A small network was shown many inputs. Here are its activations along a few directions, one row for each input.
Each table varies a few parts of the input and shows all the possible inputs, shuffled.
A made-up example of a description, with smaller parts first: values(3) and (point or ring(9) or (line(6) and ring(8))).
Shared parts are said once, and a part with two or three values counts as separate values.

Other details of the inputs shift rows strongly along three fixed directions, in all tables alike. That doesn't count.

Table:
row 1: -.48  .14  .52  .10  -.31  .35  .17  -.41  -.44  .02  .11
row 2: -.29  .29  .36  -.08  .14  .28  .17  -.44  -.21  .30  .20
row 3: .37  -.21  -.46  .08  .25  -.24  -.13  .45  .41  -.15  -.16
row 4: .42  .16  -.15  .41  .52  .36  .09  -.02  .63  .07  .30
row 5: -.61  .01  .41  .14  .05  .27  .07  -.19  -.13  .16  -.09
row 6: .01  -.53  -.18  -.18  -.75  -.47  -.26  .50  -.07  -.46  -.46
row 7: .15  .33  .03  -.47  .75  -.80  -.16  -.43  -.97  .64  .08
row 8: .36  .09  -.18  -.43  .11  -.74  -.12  -.14  -.80  .08  .01
row 9: -.42  -.47  -.27  -.18  -.69  -.25  -.21  .62  .20  -.38  -.63
row 10: .76  .02  -.63  -.23  .29  -.40  -.17  .33  .28  .01  .14
row 11: .19  .08  .10  .29  -.08  .53  .18  -.07  .23  -.19  .39
row 12: -.32  .00  .31  .09  -.36  .27  .11  -.14  -.24  -.13  .07
row 13: .53  .24  -.35  -.65  .57  -.93  -.12  -.18  -.67  .37  .02
row 14: -.77  -.45  .03  -.20  -.78  -.12  -.14  .46  .00  -.30  -.65
row 15: -.28  -.32  -.17  -.08  -.14  -.37  -.23  .40  -.04  -.09  -.44
row 16: .20  -.13  -.29  .28  -.19  .45  .07  .39  .94  -.34  .01
row 17: -.53  -.49  .05  -.14  -.81  -.15  -.06  .42  -.26  -.53  -.56
row 18: .34  .04  -.24  .21  .10  .45  .12  .19  .76  -.13  .22
row 19: .79  -.11  -.56  -.06  .02  -.33  -.10  .36  .15  -.33  .10
row 20: .50  .29  .05  .21  .29  .41  .22  -.30  .09  .03  .57
row 21: .24  .04  -.06  -.40  .42  -.90  -.29  -.20  -.61  .45  -.17
row 22: -.69  .25  .61  .18  .17  .33  .13  -.53  -.33  .39  .02
row 23: .19  .21  .06  .35  .53  .44  .15  -.17  .40  .19  .33
row 24: .38  .25  .09  .25  .12  .46  .18  -.22  .13  -.02  .56
row 25: -.95  .02  .62  .25  -.14  .44  .14  -.31  -.14  .16  -.21
row 26: .47  .06  -.35  .27  .09  .37  .07  .21  .85  -.14  .24
row 27: -.55  .18  .65  -.01  -.18  .31  .12  -.56  -.18  .33  .01
Each input here is: values(3) and (point or ring(8)).
Q: Changing only the values(3) part turns row 5 into row 11. The same change can be made to row 23. Which row results?
A: row 20
Q: Change only the values(3) part in row 6. List by row number the other rows that result.
A: row 21, row 27

Table:
row 28: -.20  -.17  -.02  -.05  -.05  -.23  -.14  .16  -.04  .01  -.28
row 29: .10  -.19  -.39  -.38  -.07  -.57  -.15  .36  -.29  -.16  -.30
row 30: -.19  -.12  -.04  .03  -.20  .16  .06  .20  .10  -.21  -.11
row 31: -.60  .10  .44  -.06  .03  .04  .04  -.34  -.36  .29  -.14
row 32: -.01  -.21  -.18  .09  -.05  -.06  -.12  .31  .33  -.10  -.20
row 33: -.39  .01  .55  .03  -.18  -.05  .01  -.42  -.64  .13  -.05
row 34: -.10  -.10  -.02  .31  -.20  .52  .13  .22  .48  -.30  .05
row 35: .11  .17  .00  .22  .13  .51  .21  -.06  .36  -.06  .30
row 36: .12  .31  .09  .02  .46  .09  .08  -.34  .02  .36  .25
row 37: -.18  .08  .05  -.23  .16  -.26  -.05  -.13  -.25  .25  -.14
row 38: .59  -.12  -.32  .28  .35  -.17  -.17  .24  .39  -.05  .08
row 39: .16  -.15  -.31  -.28  .02  -.56  -.15  .26  -.37  -.11  -.20
row 40: .26  .42  .25  .14  .27  .41  .20  -.52  .07  .26  .53
row 41: .48  -.18  -.42  -.05  -.17  -.20  -.13  .37  .34  -.25  -.02
row 42: .06  -.23  -.27  -.02  -.16  -.13  -.07  .39  .09  -.29  -.17
row 43: .15  -.27  -.35  -.20  -.08  -.55  -.20  .40  -.27  -.23  -.27
row 44: -.05  .10  .09  -.31  -.09  -.24  -.01  -.20  -.39  .13  -.02
row 45: .20  .21  -.02  -.32  .54  -.64  -.14  -.30  -.63  .46  .02
row 46: -.60  .00  .33  -.12  -.19  .08  .11  -.16  -.46  .02  -.16
row 47: .15  .17  .10  .34  .21  .48  .18  -.15  .21  -.02  .37
row 48: -.37  -.15  .10  -.10  -.22  -.14  -.02  .09  -.38  -.13  -.24
row 49: .79  .21  -.20  .11  .67  -.30  -.04  -.18  -.29  .15  .43
row 50: .22  .09  .09  .30  -.05  .46  .11  -.11  .41  -.06  .32
row 51: -.02  -.16  .02  .32  -.42  .51  .06  .21  .62  -.32  .04
row 52: -.02  -.07  .03  .23  -.36  .50  .10  .12  .57  -.24  .08
row 53: -.51  -.12  .23  -.13  -.54  .14  .05  .00  -.06  -.13  -.24
row 54: -.52  -.21  .18  -.07  -.63  .17  .03  .13  .05  -.22  -.29
row 55: -.39  .17  .28  .00  .10  .23  .11  -.27  .00  .25  -.01
row 56: -.47  -.05  .40  -.08  -.36  .00  .01  -.22  -.41  .03  -.15
row 57: -.17  -.07  .02  .05  -.12  .13  .06  .10  -.01  -.15  -.05
row 58: .24  -.19  -.42  -.19  .08  -.49  -.22  .38  .13  -.04  -.26
row 59: .07  .22  .02  -.20  .42  -.28  -.03  -.27  -.28  .38  .06
row 60: -.25  -.12  .06  .18  -.10  .21  -.01  .13  .32  -.04  -.15
row 61: .10  .38  .32  .15  .16  .48  .22  -.51  .08  .23  .47
row 62: .67  -.09  -.43  .08  -.02  -.07  -.10  .31  .48  -.21  .16
row 63: .56  .33  -.25  -.09  .65  -.17  -.01  -.20  .12  .36  .31
Q: Changing only one part turns row 41 into row 31. The same change can be made to row 61. Which row results?
A: row 59
Q: Describe the family of inputs behind these rows.
A: values(3) and (point or line(11))
Q: List by row number the other rows that have the values(3) part in common with row 57.
A: row 29, row 30, row 34, row 35, row 39, row 42, row 43, row 46, row 47, row 48, row 49
Q: Change only the values(3) part in row 44. List by row number the other rows that result.
A: row 30, row 37
